Each row below holds a small network's activations on one input, seen along a few directions.
Each table varies a few parts of the input and shows all the possible inputs, shuffled.
A made-up example of a description, with smaller parts first: values(3) and (point or line(9) or (line(4) and ring(5))).
Shared parts are said once, and a part with two or three values counts as separate values.

Other details of the inputs vary at random and push rows far along two fixed directions, the same in every table; ignore that.
These rows show it; all are for the same input, with only those details redrawn:
[ -1 -21  -2  22  17 -24  -5  -7 -40  -3   0  23]
[ 13   4  -6   0 -14  11  -3   6  15  13  -2 -13]
[ -6 -17  -2  17  12 -17  -3  -5 -15  -1   5  11]
[ 15  -4  -5   9  -4  -1  -5   2 -15   8  -6   2]
[  1  -1  -6   2  -8   6   0   3  24   9   5 -13]
[-23 -14  -4   9   8  -9   2  -5  28   1  17  -6]
[ -2  -1  -7   1  -9   7   1   3  28  10   6 -14]
[-12 -17  -4  15  10 -15  -1  -6  -3  -1   8   6]

A family of inputs:
row 1: [ 13   3  -6   0 -14  11  -3   6  15  14  -2 -13]
row 2: [-22 -15  -3   9  11  -7   2  -2  22  -1  15  -5]
row 3: [ -4 -23   2  21  22 -14  -3  -2 -42  -4   1  23]
row 4: [-13  -9   7 -10  19 -18   8   4 -21 -12  -1  16]
row 5: [ 16  17   0 -27 -15   7   3  10   4   7 -15  -9]
row 6: [-4 19  7 -5 -4 16  1 -7 11 -9  3 -4]
row 7: [ 15  25   2  -3 -15   9  -5  -9  -5  -5  -9   1]
row 8: [  9  16   8   2  -2  11  -1  -4 -20 -13  -7   8]
row 9: [ 15  27   5  -9 -17  23  -3  -3   4  -5  -9  -7]
row 10: [-27   9   7   3   8  -5   2 -18  21 -17  13   1]
row 11: [ 23   3  -4  -1 -11  23  -2  17  -3  10  -6  -9]
row 12: [ 39  -5  -2  11  -5   6 -10  10 -56   7 -22  14]
row 13: [-28  -3   3 -17   9 -21  10  -5  26  -7  10  -2]
row 14: [ 16  14   2 -28 -15  10   4  12   3   4 -14  -9]
row 15: [-31  -5   7 -19  14 -11  12   0  22  -7  12  -2]
Q: The inputs of row 13 and row 14 match in every part but one. If row 7 is changed in the same way as row 13 into row 14, which row does it become?
A: row 9
Q: Describe the family of inputs behind these rows.
A: values(3) and line(5)
Q: Change only the values(3) part in row 15. List by row number the other rows that result.
A: row 3, row 6
Q: Change only the values(3) part in row 8. List by row number the other rows that result.
A: row 4, row 11

A family of inputs:
row 16: [ 10 -17  -1  26  11 -20  -9  -7 -49  -6  -8  23]
row 17: [-24   4   1 -11  -1  18   7   2  53   1  18 -21]
row 18: [-25  -8  -6   2   2   3   3  -3  48   7  21 -16]
row 19: [ -6 -13  -3  17  11 -13  -3  -5 -14   1   5  10]
row 20: [ 23  13   1  -3  -9  17  -3   8 -20   3 -12   2]
row 21: [ 16   4  -2 -21 -13  17   5  22  13   9  -8 -16]
row 22: [ 33  13   2   0 -11  16  -5   8 -32   0 -18   4]
row 23: [ 18  15   1  -8  -9   2  -3   0 -21   2 -14   6]
row 24: [ 19   9  -7   0 -20  18  -4   7  18  13  -4 -18]
row 25: [-5 -1  4  0  7  6  2  0 -8  0  2  5]
row 26: [ -1   5   3   0   2  -9  -1  -8 -11 -10  -5   8]
row 27: [ 32  22   0  -8 -23  30  -5  12  -2   4 -16 -12]
row 28: [ 34  13  -9  -5 -25  26  -6  12   0  26 -13 -14]
row 29: [ 16  15   1  -4 -14  21  -1   7   6  -1  -5 -10]
row 30: [ -9 -20   0  25  14 -22  -4 -11 -19  -8   7  15]
row 31: [-58 -30   5  -5  33 -42  14  -9  25 -17  25   8]
row 32: [-30  -1   3  -7  10  -8   7 -10  24  -3  13  -1]
row 33: [-21  -3   3  -4  11 -13   3 -11   4  -6   7   6]
row 34: [ -9  -2   5   3  11 -18   1 -11 -17 -12   0  14]
row 35: [-16 -12  -8 -13  -5   2   8  13  57  13  15 -27]
row 36: [  2  -8   6  15  17 -30  -5 -15 -57 -17  -9  33]
Q: The inputs of row 31 and row 21 match in every part but one. If row 34 is changed in the same way as row 31 into row 21, which row does it become?
A: row 22
Q: Describe the family of inputs behind these rows.
A: values(3) and (point or line(6))
Q: Change only the values(3) part in row 29. List by row number the other rows that result.
A: row 30, row 36

A family of inputs:
row 37: [ 44  24   6  -6 -17  23  -9   5 -51   1 -30   9]
row 38: [-43 -39   3  24  38 -40   4 -18 -14 -15  21  24]
row 39: [ 12  15   7   0  -6  12  -2   0 -15 -11  -8   4]
row 40: [ -5 -10  -1  11   9  -6   0  -3  -5  -1   6   6]
row 41: [-4  4 -3 -1 -4  9 -1 -1 16  9  3 -9]
row 42: [  5  -4  -3   6   0  -3  -3  -4 -15   6  -2   6]
row 43: [ 3 -4 -3  5 -3 -2 -1  1  1  5  2  1]
row 44: [  1  12   5 -22  -2   2   5   2  -5  -2  -6   2]
row 45: [-5 -9 -4  4  0 -1  0  7 16  1  6 -9]
row 46: [  6  12   5  -9  -4  -2  -1  -5 -11  -5 -13   4]
row 47: [ -7  23   5 -16 -14  30   5   2  50  -5   9 -25]
row 48: [ 42   6  -3   8 -11   2  -9   4 -55  11 -23  15]
row 49: [ -3   8   7 -15   6  -2   6   2 -10  -8  -3   7]
row 50: [-10   3  -4 -11 -12  20   6   7  55  12  10 -27]
row 51: [ 42  22   4 -20 -14   7  -3  11 -53   4 -30  14]
row 52: [-10  10  -6  -6 -13  19   4   5  55   9  13 -27]
row 53: [  6  12   6 -14   1  -1   5   5 -19  -7  -8   8]
row 54: [-43 -28   2  28  37 -37   1 -19 -13 -18  22  24]
row 55: [  0   6  -4   0  -8   6   0  -1  19   9   6 -10]
row 56: [ 10  13   7  -2  -5   7  -2  -3 -15  -9  -6   5]
row 57: [-35 -35   2  19  31 -34   1 -12  -9 -11  17  18]
row 58: [  0  -2  -4   0  -7   3   3   4  20   7   5 -10]
row 59: [ 35  18   6 -17  -7   7  -2   9 -57   3 -30  15]
row 60: [-15   5  -4  -5  -6  15   5   1  51   7  15 -22]
row 61: [ -1  -7  -3  -2  -3   7  -1   8  18   8   1 -12]
row 62: [  5  10   3  -9  -4  -6  -2  -8 -10  -6 -10   5]
row 63: [  2  -6  -5   0  -3   7  -1   9  17   5   3 -13]
row 64: [  6  11   4  -6  -2  -5  -1  -5 -10  -9  -9   5]
row 65: [ 3 -3 -4  7 -1  1 -1  3  0  2  2  0]
row 66: [  1 -12  -5   3   0  -3  -3   4   1   5   1  -3]
row 67: [  3  -3  -4  -2  -7   4   1   7  20   8   4 -12]
row 68: [-6 -7  0  7  6 -3 -1 -4 -5  3  2  5]
row 69: [ -5  26   3 -23 -21  34   5   1  58   0   7 -30]
row 70: [-39 -35   3  25  36 -35   5 -15 -12 -16  21  21]
row 71: [-40 -32   2  21  32 -34   2 -17  -8 -12  20  22]
row 72: [ 43  11  -5   4 -15   9 -12   3 -50  15 -24  11]
row 73: [  3  -5  -5  -2  -8   3   0   9  19   8   3 -13]
row 74: [-7 -7 -3  6  1 -1  3  3 14  0  8 -5]
row 75: [ -7   3  -5 -12 -13  20   3  10  55  13   8 -29]
row 76: [ -1  11   3  -4  -1  -8   0  -5  -4 -11  -6   4]
row 77: [-41 -16   9  10  30 -43   5 -23  -8 -26  13  23]
row 78: [  5  -6  -1   7   2   0  -2   0 -13   5  -4   6]
row 79: [  4  -1  -5   0  -7   8   0  10  19   5   3 -12]
row 80: [ 43  -2  -3   8  -7   4 -10  11 -54   8 -24  12]
row 81: [-1  5 -4  1 -3  9  0 -1 17  6  6 -9]
Q: The inputs of row 81 and row 72 match in every part but one. If row 60 is changed in the same way as row 81 into row 72, which row does it become?
A: row 42
Q: The inputs of row 37 and row 47 match in every part but one. If row 50 is changed in the same way as row 37 into row 47, which row does it become?
A: row 70
Q: Describe the family of inputs behind these rows.
A: ring(5) and (values(3) or line(6))
Q: Change only the values(3) part in row 53. List by row number the other rows that result.
A: row 39, row 76
Q: Which other rows agree with row 58 in the ring(5) part? List them by row number.
A: row 43, row 48, row 51, row 55, row 56, row 67, row 73, row 77
Q: Change only the line(6) part in row 50. List by row number the other rows that result.
A: row 41, row 61, row 68, row 75, row 78

A family of inputs:
row 82: [ -8  -6  -5   0  -7   8   2   8  45  -1  16 -21]
row 83: [  3 -11  -2   7  -4   1  -3  -1   6   7  -4  -6]
row 84: [  6   0   1  -6   0  -2   1   3 -15  -1  -7   6]
row 85: [-10  -2   4   7  11 -10   0 -10  -9 -10   4  10]
row 86: [ 0  5  1  4  0 -7 -2 -8 -7 -5 -1  5]
row 87: [-26 -18  -5  19  22 -17   2  -1   9  -2  15   4]
row 88: [  6  -8  -7   4   1   1  -8   0 -12  12  -2   2]
row 89: [ 21  10   2 -12 -10  13   0  11 -15   4 -14  -2]
row 90: [-23  -6   3   9  14 -17   1 -13   2 -12  10  10]
row 91: [  2   3   3   2   2   1  -2  -4 -14  -6  -3   8]
row 92: [  3  -2   4  -5   5  -3   1   3 -15  -2  -4   7]
row 93: [  4   1  -1  -4  -1 -11   1  -1 -11   0  -4   5]
row 94: [ 17  13   3  -4  -9  15  -3   2 -11   1 -10  -1]
row 95: [ 20  15   3  -4 -11  18  -3   5 -14   1 -13  -2]
row 96: [-12  -2  -3   0  -8  12   8   3  43  12  20 -16]
row 97: [  7  14  -2 -18 -15  15   4   8  27   8  -3 -18]
row 98: [-10  -7   2   0   9 -17   2  -4 -10  -5   1  10]
Q: Describe the family of inputs behind these rows.
A: values(5) or (values(2) and line(6))
